Each row below holds a small network's activations on one input, seen along a few directions.
Each table varies a few parts of the input and shows all the possible inputs, shuffled.
A made-up example of a description, with smaller parts first: one of 8 places around a ring, together with either a single point or one of 9 places around a ring or (one of 3 separate values, together with one of 4 places along a line).
Shared parts are said once, and a part with two or three values counts as separate values.

Other details of the inputs vary at random and push rows far along two fixed directions, the same in every table; ignore that.

Table:
row 1: 2; -3; -3; 5; -2; 8; 6; 1; -4; 2; -1; -1
row 2: -12; -12; -4; 9; -22; 1; -2; 7; 12; 10; 9; 27
row 3: 3; -11; -9; 6; -8; 7; 2; 5; 2; 7; 1; 6
row 4: -5; -14; -3; 5; -13; 5; -2; 20; 9; 8; -4; 19
row 5: -1; -6; -2; 11; 2; -4; 9; 0; 7; -6; 6; 21
row 6: 14; -1; 12; -10; -2; 2; 5; 11; 0; -10; 6; -20
row 7: -3; -17; -10; 2; -13; 6; 9; 10; 4; 8; -1; 25
row 8: -3; -6; 3; -3; -4; 3; 3; 12; 4; 1; -7; 10
row 9: -2; -14; 0; 2; -9; 1; -2; 18; 10; 10; -5; 20
row 10: 2; -9; -4; 1; -4; 5; 8; 4; 1; 6; -2; 11
row 11: 17; 2; 6; -4; 9; 7; 4; -3; -5; -5; -4; -30
row 12: 16; 1; 17; -12; 1; -6; 8; 9; -7; -12; -3; -12
row 13: 16; 0; 14; -8; -2; -3; 7; 10; -11; -14; -1; -16
row 14: -8; -14; -12; 22; -10; -3; 6; 5; 15; 3; 10; 33
row 15: 5; -5; -4; -3; -1; 4; 7; 0; -2; 0; -3; 2
row 16: -31; 22; -18; 14; 13; -8; -20; -30; 1; 15; 1; 3
row 17: 7; 11; 7; -4; 7; -9; -1; -2; 0; -1; 5; -8
row 18: 6; 7; 7; -8; 8; 7; -2; 4; -8; -12; -9; -19
row 19: -1; 3; 0; 2; -3; -7; 0; 4; 1; 1; 9; -1
row 20: -35; 21; -34; 18; 9; -4; -16; -43; -6; 16; 7; 13
row 21: -1; 0; 2; -1; -6; -3; 0; 5; 9; 6; 9; 13
row 22: 20; -9; 15; -15; 3; 4; 1; 19; 1; -9; -11; -17
row 23: -5; 2; -1; 1; -2; -7; 2; 4; -7; -3; 9; 4
row 24: 3; -4; -7; 2; -3; 8; 4; 1; -5; -1; -1; 0
row 25: -16; 28; -7; -3; 23; -7; -13; -31; -7; -1; -5; -17
row 26: -4; -15; -4; 3; -13; 6; -2; 20; 8; 6; -4; 18
row 27: 13; -7; -1; -5; 3; 5; 1; 1; 0; 2; -3; -9
row 28: -31; 34; -13; 15; 12; -18; -22; -52; -5; 12; 7; -8
row 29: 27; -11; 23; -19; -3; 0; 17; 30; -4; -17; 0; -11
row 30: -5; -7; -3; -2; -8; 9; -1; 15; 0; -3; -6; 9
row 31: -4; -15; -11; 10; -14; 9; 7; 10; 2; 10; 1; 24
row 32: 0; -8; 3; -1; -1; 0; -2; 12; 8; 7; -6; 7
row 33: 5; -1; -7; 1; 3; 6; -3; -6; -3; 1; -1; -13
row 34: 15; 2; 21; -10; 0; 1; 4; 2; -11; -17; -4; -26
row 35: 5; -10; -2; 3; -4; 4; 5; 5; 5; 11; -1; 7
row 36: -5; -12; -3; -3; -12; 4; 3; 18; 6; 3; -6; 22
row 37: 0; -9; 0; -4; -3; 0; -5; 11; 6; 4; -6; 6
row 38: 1; 21; -4; 9; 26; -11; -5; -30; 3; -8; 5; -14
row 39: -17; -13; -4; 8; -20; 1; -1; 5; 4; 7; 10; 31
row 40: -5; -5; 7; 2; -11; -4; 2; 1; 1; 3; 1; 17
row 41: 12; 15; 9; -14; 20; 3; -10; -8; -9; -16; -10; -47
row 42: 5; 2; 1; -2; 6; 3; 7; -6; -4; 0; -4; -10
row 43: -2; 0; -1; -3; -2; 7; -3; 9; -3; -5; -6; 2
row 44: 22; -3; 8; -6; 6; 9; 5; 4; -6; -7; -5; -30
row 45: -4; -7; -2; -7; -5; 3; 1; 12; 3; -1; -7; 11
row 46: -12; -12; -11; 21; -9; -2; 8; 4; 8; -1; 10; 35
row 47: 1; 0; 6; -7; -2; 0; 4; 5; -6; -9; 9; -7
row 48: 16; 8; 17; -13; 6; 0; -2; -4; 0; -10; 0; -25
row 49: 15; 10; 13; -7; 5; -8; 0; -2; -7; -10; -2; -28
row 50: -4; 3; 3; -6; 0; -4; 3; -1; -1; -2; 9; 6
row 51: -23; 28; -24; 12; 22; -11; -19; -50; -5; 17; 4; -6
row 52: -5; -7; -3; 9; -16; -10; 0; 10; 10; 16; 5; 34
row 53: 17; 7; 21; -10; 5; -4; -1; -4; -2; -8; -4; -25
row 54: 11; -1; 1; -2; 7; 3; 1; -4; -1; 3; -3; -13
row 55: 6; 16; 9; -9; 16; 5; -4; -5; -10; -14; -9; -32
row 56: -33; 27; -12; 7; 12; -14; -17; -44; -3; 9; 10; 7
Each input here is: one of 4 separate values, together with either a single point or one of 5 places around a ring or (one of 2 separate values, together with one of 4 places along a line).
- Changing only the choice among 4 separate values turns row 30 into row 37. The same change can be made to row 55. Which row results? => row 32
- Changing only the choice among 4 separate values turns row 10 into row 54. The same change can be made to row 7. Which row results? => row 27
- Change only the choice among 2 separate values in row 31. List by row number the other rows that result. => row 18
- Change only the choice among 2 separate values in row 45. List by row number the other rows that result. => row 7
- Change only the place on the line of 4 in row 31. List by row number the other rows that result. => row 1, row 20, row 24

Table:
row 57: -28; 19; -14; 12; 3; -17; -15; -30; 2; 21; 10; 16
row 58: -5; -1; 1; 10; -9; -12; 1; -2; 7; 6; 14; 17
row 59: -13; 23; -6; -5; 17; 0; -15; -23; -12; -6; -6; -25
row 60: -13; 0; -5; 3; -9; -4; 1; -2; -2; 4; 7; 20
row 61: 11; 6; 9; -14; 14; 5; -4; 6; -3; -11; -13; -29
row 62: -13; 0; -6; 4; -2; -3; -5; 0; 6; 8; -3; 18
row 63: -10; -1; -2; 10; -9; -6; 6; -2; 1; -2; 14; 20
row 64: 15; -36; 11; -8; -29; 15; 7; 51; 13; 6; -9; 20
row 65: 24; -2; 2; -5; 11; 10; 5; -6; -5; -5; -6; -33
row 66: -23; 4; -30; 21; 2; 4; -3; -24; -2; 15; 5; 19
row 67: 20; -28; 17; 0; -20; 1; 20; 39; 12; -10; 6; 24
row 68: 22; -1; 1; -4; 17; 9; 7; -4; -5; -10; -8; -29
row 69: -9; 1; -3; 4; -2; -8; -1; -1; 5; 7; 4; 20
row 70: 14; 9; 16; -15; 8; 1; -4; -2; -6; -8; -8; -32
row 71: 8; 7; 11; -13; 7; 4; 0; 0; -12; -15; -7; -26
- Changing only one part turns row 69 into row 60. The same change can be made to row 67. Which row results? => row 63
- Describe the family of inputs behind these rows. => one of 3 separate values, together with either a single point or one of 4 places along a line
- Change only the place on the line of 4 in row 64. List by row number the other rows that result. => row 57, row 58, row 70

Table:
row 72: 0; -1; -11; 3; 2; 6; 7; -7; -9; 1; -1; 2
row 73: -4; 3; -2; 2; -2; -1; -7; -9; -1; 9; 3; -7
row 74: 5; -2; -1; 3; 2; 1; -3; -2; 5; 2; -6; -6
row 75: -4; 5; -3; 1; 1; 0; -15; -2; 6; 9; -3; -6
row 76: -10; 6; -6; -1; -4; 1; -5; -7; -8; 3; -1; -5
row 77: 1; 0; -6; -1; 1; 5; 5; -3; -10; 0; -3; -6
row 78: -6; 3; 5; -5; 6; -7; -1; -1; 0; -9; -4; 3
row 79: 0; 1; 3; -4; -4; 1; -10; -2; -1; 8; 3; -11
row 80: 40; -4; 38; -29; 2; 3; 16; 24; -14; -35; -7; -37
row 81: 5; 0; -10; 7; 12; 2; 0; -11; 3; 5; -4; -2
row 82: -1; 7; 4; 2; 6; -13; -5; -9; 5; -1; 0; 4
row 83: -10; 6; -5; -3; 5; 6; -8; -3; -1; 1; -8; -4
row 84: -1; 6; 9; -2; 0; -11; -2; -11; 1; 0; 7; 6
row 85: -8; 13; 1; -5; 3; -11; 0; -6; -7; 4; 4; 4
row 86: 0; 6; 6; 8; 5; -6; -2; -2; 4; -4; 3; -5
row 87: -3; 1; -3; 4; -1; -1; -2; -14; -1; 7; 2; -6
row 88: -10; 2; -7; 2; -4; 2; -1; -9; -7; 2; -1; 2
row 89: -4; 10; 6; 7; 0; -6; 0; -13; 0; -1; 11; -3
row 90: -3; 5; -5; 4; -3; -2; 5; -5; -6; -11; 11; 1
row 91: -3; 3; -7; 12; 6; -7; -2; -6; 6; -3; 10; 3
row 92: -6; 2; 0; -7; 0; 8; -10; 7; 1; 0; -8; -4
row 93: -5; 4; -9; 1; 11; 7; -3; -6; -3; 1; -8; -1
row 94: 7; -37; -7; 5; -20; 19; 16; 39; 10; 5; -7; 41
row 95: 8; -4; -5; 2; 5; 4; 7; -10; -1; 5; 2; -6
row 96: -1; 1; -3; 3; -1; 0; -9; -1; 6; 7; -5; -4
row 97: -6; 1; -7; 5; 7; -2; -1; -1; -1; -11; 6; 2
row 98: -6; 8; 2; -9; 10; -6; -1; 0; 3; -1; -4; 1
row 99: -11; 10; 1; 7; -5; -4; 1; -7; -7; -5; 8; 6
row 100: 2; -3; -6; 4; 1; 1; 2; -8; -2; 10; 1; -2
row 101: 3; 4; -9; 6; 10; 1; -4; -11; 3; 7; -5; -6
row 102: -5; 2; 1; -7; -7; 4; -7; 4; -8; 1; -2; -8
row 103: 52; -13; 35; -23; 0; 11; 24; 29; -3; -35; 3; -45
row 104: 2; -26; 5; 2; -27; -5; 12; 32; 14; 19; 8; 47
row 105: -15; 5; -1; 7; 4; -2; -3; -2; -1; -5; 2; 6
row 106: -1; 10; 1; -1; 8; -13; -4; -7; 8; 8; 0; 3
row 107: -1; -36; -2; 2; -27; 16; 12; 41; 14; 5; -8; 41
- Changing only one part turns row 81 into row 95. The same change can be made to row 96. Which row results? => row 73
- Describe the family of inputs behind these rows. => one of 4 separate values, together with either one of 4 places along a line or one of 5 places along a line
- Start at row 104 and move only the place on the line of 4, one step at a time. The first step leads to row 84. Which rows follow, in order? => row 89, row 103
- Which other rows agree with row 105 in the choice among 4 separate values? List them by row number. => row 78, row 83, row 92, row 93, row 94, row 97, row 98, row 107
- Which other rows agree with row 85 in the choice among 4 separate values? List them by row number. => row 72, row 76, row 77, row 80, row 88, row 90, row 99, row 102
- Change only the place on the line of 4 in row 106. List by row number the other rows that result. => row 82, row 86, row 91

Table:
row 108: -3; 4; 4; 5; 1; -11; -2; 1; 11; 6; 2; 12
row 109: -20; -2; -14; 14; -13; 6; -4; -8; -3; 13; 0; 17
row 110: -10; 2; -3; 2; -5; -13; -4; -6; 7; 16; 4; 21
row 111: 1; 0; 4; -8; -1; 1; 7; 11; -4; -10; 3; 5
row 112: -9; 19; 1; -4; 1; -12; -14; -18; -5; 4; 7; -10
row 113: 24; -12; 13; -8; 4; 8; 3; 20; 7; -3; -13; -14
row 114: 24; -16; 21; -11; -2; 5; 18; 27; 2; -27; -2; -12
row 115: 25; -17; 7; 7; -7; -1; 21; 16; 3; -6; 17; 1
row 116: -14; 3; -2; 10; -3; -10; 1; -13; -1; 8; 4; 23
row 117: 3; 19; -2; -12; 26; 0; -11; -18; -11; -6; -10; -36
row 118: -8; -14; 1; 9; -21; -1; 3; 11; 11; 4; 11; 29
row 119: -2; -10; -4; 6; -7; 10; -1; 2; 5; 2; 0; 2
row 120: 29; 7; 29; -26; 6; 5; 6; 9; -15; -25; 0; -47
row 121: 10; 14; 1; -4; 24; 1; -5; -26; -3; -7; -7; -32
row 122: 20; -31; 5; -4; -11; 18; 15; 36; 8; -13; -8; 9
row 123: -21; 5; -9; 10; -3; -9; 0; -7; -5; -1; 6; 23
row 124: -9; 11; 3; 4; -3; -9; -11; -4; 5; 2; 6; 2
row 125: -9; -3; -12; 3; -1; -4; -8; -6; 6; 21; -4; 14
row 126: 1; -4; -7; -3; -2; 7; 5; 2; 0; 10; -6; 7
row 127: 2; 19; 4; -4; 19; 1; -16; -17; -5; -5; -6; -40
row 128: -12; 3; -4; 2; -3; -7; 2; -6; 2; 13; 6; 24
row 129: 23; -27; 19; -4; -15; 4; 19; 31; 12; -7; 0; 16
row 130: -9; -5; -1; -2; -8; -7; -1; 9; 4; 4; 5; 22
row 131: -18; 15; -16; 10; 17; -2; -17; -15; 3; 5; -4; -1
row 132: 23; -23; 15; -16; -15; 12; 6; 32; 0; -3; -9; -17
row 133: -16; 17; -11; 0; 7; 4; -9; -22; -9; 7; 0; -17
row 134: 17; 16; -10; 5; 21; 0; 2; -31; -11; -6; 7; -39
row 135: -5; 15; -9; 3; 13; -1; -5; -28; -9; 3; -8; -11
row 136: -18; 7; -7; 10; -1; -11; -5; 1; 10; 2; 4; 21
row 137: -13; -10; 0; 9; -23; -3; 0; 7; 0; 6; 8; 29
row 138: 11; -3; 1; -14; 7; 13; 7; 13; -9; -11; -9; -17
row 139: -17; -1; -18; 11; -1; 5; -1; -4; -5; 3; -4; 17
- Changing only one part turns row 120 into row 133. The same change can be made to row 115. Which row results? => row 134
- Describe the family of inputs behind these rows. => one of 2 separate values, together with either a single point or (one of 3 separate values, together with one of 5 places around a ring)
- Change only the choice among 3 separate values in row 121. List by row number the other rows that result. => row 119, row 122
- Change only the place on the ring of 5 in row 116. List by row number the other rows that result. => row 108, row 110, row 128, row 129
- Start at row 136 and move only the place on the ring of 5, one step at a time. The first step leads to row 130. Which rows follow, in order? => row 111, row 123, row 114
